These are the activations of a small neural network, seen along a few directions. Each row is one input.
In each table, some parts of the input vary, and every possible input appears once, in random order.
A made-up example of a description, with smaller parts first: one of 2 separate values, together with either a single point or one of 11 places around a ring or (one of 6 places along a line, together with one of 8 places around a ring).
Shared parts are said once, and a part with two or three values counts as separate values.
In the rows, zero is written as 128.

Other details of the inputs vary at random and push rows far along two fixed directions, the same in every table; ignore that.

Table:
row 1: [110 152 144 191 104 163 111 155 112 151 110 118 116]
row 2: [159  98 123 122 150 150 108 220 138 148 160 111 177]
row 3: [138 111 116  53 133  48 125 104 126 100 194 128 169]
row 4: [ 95 159 150 167  84  91 154  71 113 113 119 147 106]
row 5: [ 80 166 166 179  70 114 127  49  92 133  91 143  91]
row 6: [127 105  61  29 162  19 167  64 130  75 197 153 153]
row 7: [ 96 148 145  94 117  59 166  10 126 106 134 146  84]
row 8: [162  91 120 119 181 189 118 231 143 153 136 112 150]
row 9: [108 154 193 164 117 171 139 106 114 138  83 127  73]
row 10: [131 129 152 153 117 141 113 163 153 145 131 133 126]
row 11: [117 122 178 180  98 171 113 150 125 143  95 116 119]
row 12: [147  77  68  59 148  40 123 123 145 103 196 146 187]
row 13: [141  92 129 150 128 160 102 199 166 148 130 125 147]
row 14: [112 116 113  84 139 114 123  98 131 122 137 129 118]
row 15: [128 117  86  23 160  60 126  90 133 105 188 136 143]
row 16: [118 159 150 137 109  86 145  97 129 139 151 135 121]
row 17: [122 107 117  50 145  63 149  58 119  94 162 129 132]
row 18: [117 119 143 170 133 163 136 126 133 140  86 146  92]
row 19: [157  94 101 159 151 160 105 239 157 148 150 119 164]
row 20: [144 100 109 111 141 154  80 215 153 146 156 121 166]
row 21: [198 156  63  70 128 125 113 114 152 106 116 101 181]
row 22: [219 144  94 145 128 203 112 188 180 135  76 103 162]
row 23: [ 97 141 127  87  95  54 126  44 115 110 159 132 130]
row 24: [110 147 137 173 134 181 125 146 113 148  97 121  91]
row 25: [158  87 115 119 176 184 107 229 176 150 133 130 135]
row 26: [ 95 142 158 187 113 187 122 111 108 149  62 139  76]
row 27: [138 118  66  16 148  15 125 100 127 109 233 129 192]
row 28: [192 177 137 156  98 188 129 119 135 122  49  94 135]
row 29: [112 132 154 177  98 147 133 138 105 121 106 128 128]
row 30: [ 95 188 185 169 111 126 170  56 116 146  96 140  57]
row 31: [ 90 183 175 161  79  69 162  24  76 109 126 126  95]
row 32: [155  61 100 112 176 170 111 200 136 129 125 127 157]
row 33: [149 103 100 112 176 186 104 226 149 162 140 117 146]
row 34: [158  84 100 124 182 174 120 218 133 132 140 110 152]
row 35: [ 90 160 196 229  99 212 151 117  95 137  39 131  60]
row 36: [ 71 182 147 144  68  66 151  18  84 104 124 144 100]
row 37: [125 131  93  76 156  49 163  69 124 101 176 138 123]
row 38: [154  67 109 132 144 153  97 210 134 132 136 123 179]
row 39: [ 77 173 170 206  95 188 142  95  97 139  55 138  59]
Each input here is: one of 3 separate values, together with either a single point or (one of 2 separate values, together with one of 6 places around a ring).
Changing only the choice among 3 separate values turns row 4 into row 36. The same change can be made to row 7. Which row results?
Answer: row 14
List by row number the other rows that have the choice among 3 separate values in common with row 17.
Answer: row 2, row 3, row 8, row 9, row 11, row 28, row 29, row 31, row 32, row 34, row 35, row 38
Change only the place on the ring of 6 in row 23. List by row number the other rows that result.
Answer: row 1, row 5, row 20, row 27, row 36
Change only the choice among 3 separate values in row 18. List by row number the other rows that result.
Answer: row 26, row 32
Change only the place on the ring of 6 in row 13. List by row number the other rows that result.
Answer: row 4, row 10, row 12, row 16, row 19

Table:
row 40: [116 147 123  70 109  34 133  55 118 109 182 130 145]
row 41: [145 146 155 182 120 182 124 178 145 154 101 118 118]
row 42: [119 158 158 175  99 139 131 119 120 140 106 128 111]
row 43: [113 166 149 147  89 130 136  56 103 113  82 126 103]
row 44: [142 118 106  67 161 116 128 129 142 125 154 125 134]
row 45: [107 161 167 155 120 125 155  90 121 136 115 135  83]
row 46: [102 105 153 182 118 187 104 177 119 147  97 130 115]
row 47: [149 105  88 100 134  94 130 132 128 101 152 128 169]
row 48: [148 120 107 119 131 111 130 136 133 118 143 124 153]
row 49: [128 129 105  65 150  64 152  74 130 107 166 137 127]
row 50: [ 87 152 178 158 106 131 129  98 114 145 116 133  87]
row 51: [113 118 126 136 129 116 144 106 113 112 123 139 118]
row 52: [129 162 160 176 106 148 138 122 129 140 100 123 107]
row 53: [141 108  97  66 160 110 126 123 134 117 151 128 141]
row 54: [117 121 121 127 132 123 141 101 117 112 114 137 115]
row 55: [121 160 160 175 103 143 130 127 126 144 110 125 110]
row 56: [111 161 156 173  91 124 137  94 111 131 107 129 108]
row 57: [116 174 162 164  93 112 151  68 112 125 104 131  99]
row 58: [128 151 145 156 104 165 123 109 118 130  80 120 113]
row 59: [170 118 106 116 151 157 115 193 162 141 137 116 154]
row 60: [147 141 143 177 121 190 119 169 142 149  85 120 119]
row 61: [107 167 155 113  94  72 134  62 118 126 151 129 118]
row 62: [ 94 165 168 148 113 106 153  76 115 135 128 138  83]
row 63: [116 105 104  96 142  83 138 112 118 110 163 140 142]
row 64: [128 103 103  90 155  92 132 138 131 121 172 136 146]
row 65: [157  97  99  94 175 146 122 191 160 137 153 125 146]
row 66: [129 105 144 195 139 211 120 205 134 151  84 127 115]
row 67: [151 119 125 170 127 193 113 187 141 141  88 119 138]
row 68: [115 172 146 121 102  71 149  63 119 121 149 131 116]
row 69: [170 106  90  86 153 145 105 175 150 128 140 114 168]
row 70: [138 144 134 141 115 160 119 123 127 132  95 117 123]
row 71: [115 152 161 149 126 169 131 113 125 144  89 125  85]
row 72: [137 114 108  88 128  89 109 137 133 124 171 125 166]
row 73: [129 124 145 162 143 170 131 171 138 147 112 128 110]
row 74: [170 111  93  84 155 143 106 176 154 131 144 112 166]
row 75: [147 145 146 175 122 189 120 170 146 151  89 117 117]
row 76: [146  81  92 108 134 132  91 195 137 124 155 121 184]
row 77: [ 99 126 146 169 116 143 134 122 109 127 107 138 105]
row 78: [134  81 108 102 159 138 100 198 143 141 164 128 158]
row 79: [141 127 134 183 115 192 116 168 132 135  77 122 126]
row 80: [112 165 155 167  89 113 151  66 105 117  98 132 105]
row 81: [146  93  91  92 164 125 127 155 142 120 148 130 147]
row 82: [125 115 106  88 116  74 117 108 120 111 166 129 165]
row 83: [131  96 125 114 155 150 102 202 149 152 159 125 144]
row 84: [125 122 100  57 146  75 140  67 119 102 155 132 131]
row 85: [116 143 116 103 105  54 146  59 108 100 154 136 141]
row 86: [159 131 100  67 144 106 122 125 146 121 155 117 154]
row 87: [113 140 137 121 130  94 154  80 116 118 136 139 107]
row 88: [118 142 149 154 129 152 141 115 126 136  99 134  94]
row 89: [131 155 148 171 105 156 133 113 125 134  86 124 108]
row 90: [102 109 112  74 129  57 132  79 110 105 174 140 142]
row 91: [131 102 115 126 145 171 115 156 127 126 103 126 127]
row 92: [125 115 145 170 144 183 117 200 141 158 117 127 116]
row 93: [107 142 140 137 120 118 151  73 111 116 106 139  97]
row 94: [131  77 103 100 156 132 101 190 139 135 164 128 160]
row 95: [124 116 115 109 143  98 145 110 123 115 147 136 128]
row 96: [102 158 144 150  85  87 145  56  98 108 118 136 115]
row 97: [122 105 112 115 145 111 130 141 127 125 153 134 137]
row 98: [140  96 102 100 156 154 116 158 134 125 124 125 141]
row 99: [148  92  99 106 137 128  94 190 142 134 161 118 178]
Describe the family of inputs behind these rows.
Answer: one of 2 separate values, together with one of 5 places along a line, together with one of 6 places along a line
Change only the choice among 2 separate values in row 59. List by row number the other rows that result.
Answer: row 65
Change only the place on the line of 5 in row 66. List by row number the other rows that result.
Answer: row 63, row 90, row 93, row 98
Change only the place on the line of 6 in row 79. List by row number the other rows that result.
Answer: row 59, row 60, row 67, row 75, row 89

Table:
row 100: [115 171 140 133 103  93 165  30  96 102 104 133 100]
row 101: [147 127 121 105 146 142 117 152 137 136 136 116 138]
row 102: [147 107  98 113 117  78 111 165 136 120 186 125 191]
row 103: [149 147 169 222 123 245 119 201 152 171  50 115  94]
row 104: [ 83 146 158 150 102  86 159  52  98 110 122 147  92]
row 105: [114 165 138 128 100  82 166  17 104 100 104 137  98]
row 106: [133 103  99  81 158  77 133 142 141 122 188 139 152]
row 107: [127  89  98  80 146 103 119 137 129 112 160 132 156]
row 108: [178 123  87 113 117 108 110 168 148 118 152 112 197]
row 109: [137 101 106  73 154 105 118 151 145 126 172 127 153]
row 110: [117 135 139 131 114 134 129  95 116 117 104 129 113]
row 111: [121 133 140 162 118 178 116 139 121 136  86 122 110]
row 112: [165 126  92  77 158 102 139 133 142 116 159 120 156]
row 113: [125 128 162 201 114 223 107 170 128 154  56 120 100]
row 114: [ 84 146 156 147 103  78 159  43  97 112 125 147  92]
row 115: [122 100 113 123 139 148 111 163 127 131 132 127 140]
row 116: [ 98 179 161 140  57  61 131  36  98 117 136 129 126]
row 117: [ 95 158 173 163 109 109 152  80 116 137 121 140  83]
row 118: [137 100 105 109 161 120 123 184 146 136 171 129 148]
row 119: [105 119 149 184 121 160 128 152 120 140 104 140 107]
row 120: [107 123 168 221 121 208 123 188 115 156  79 129  98]
row 121: [137 103 109  80 152 108 116 148 145 132 167 127 149]
row 122: [166 117  90  72 157 100 138 134 152 112 159 124 157]
row 123: [152 111  99  64 154 103 120 136 147 118 164 123 155]
row 124: [151 116  93  69 155 109 117 142 145 123 163 120 154]
row 125: [120 100 111 111 137 127 114 144 126 126 138 134 142]
row 126: [122 137 142 149 119 161 123 123 112 130  94 122 114]
row 127: [ 89 164 169 139 106  77 162  50 110 121 136 144  85]
row 128: [118 186 147 121 104  79 167  23 117 113 117 137  92]
row 129: [141 131 159 226 117 249 119 199 137 154  39 119 101]
row 130: [ 88 171 163 117 100  77 148  33 108 125 132 141  88]
row 131: [120 186 148 131 106  97 164  40 118 117 112 129  91]
row 132: [124 102 116 116 141 140 115 155 120 129 136 126 143]
row 133: [126 151 148 127 119 130 129  96 130 135 114 125 106]
row 134: [141 104 115 101 157 143 109 185 141 143 155 120 150]
row 135: [155 109 100  87 155 135 109 168 152 134 149 123 153]
row 136: [160 103  82 108 153 140 126 163 140 115 130 122 157]
row 137: [140 105 110 124 139 160 107 164 134 130 115 126 142]
row 138: [105 122 146 148 116 143 123 115 116 133 107 132 111]
row 139: [135 107 108  91 153 125 112 166 144 137 162 123 148]
row 140: [163 118  94  98 113 102  95 160 140 120 161 111 194]
row 141: [108 146 155 147 126 116 145 115 117 137 137 133 104]
row 142: [108 117 170 246 121 243 111 221 127 168  63 127  93]
row 143: [159 102  83 103 151 130 127 154 141 113 132 129 158]
Changing only one part turns row 129 into row 110. The same change can be made to row 143. Which row results?
Answer: row 137
Describe the family of inputs behind these rows.
Answer: one of 4 places along a line, together with either a single point or (one of 2 separate values, together with one of 5 places along a line)
Change only the choice among 2 separate values in row 138. List by row number the other rows that result.
Answer: row 121
A walk changes only the place on the line of 5. It starts at row 120 and steps to row 142. List the rest of the walk in order.
Answer: row 119, row 114, row 104
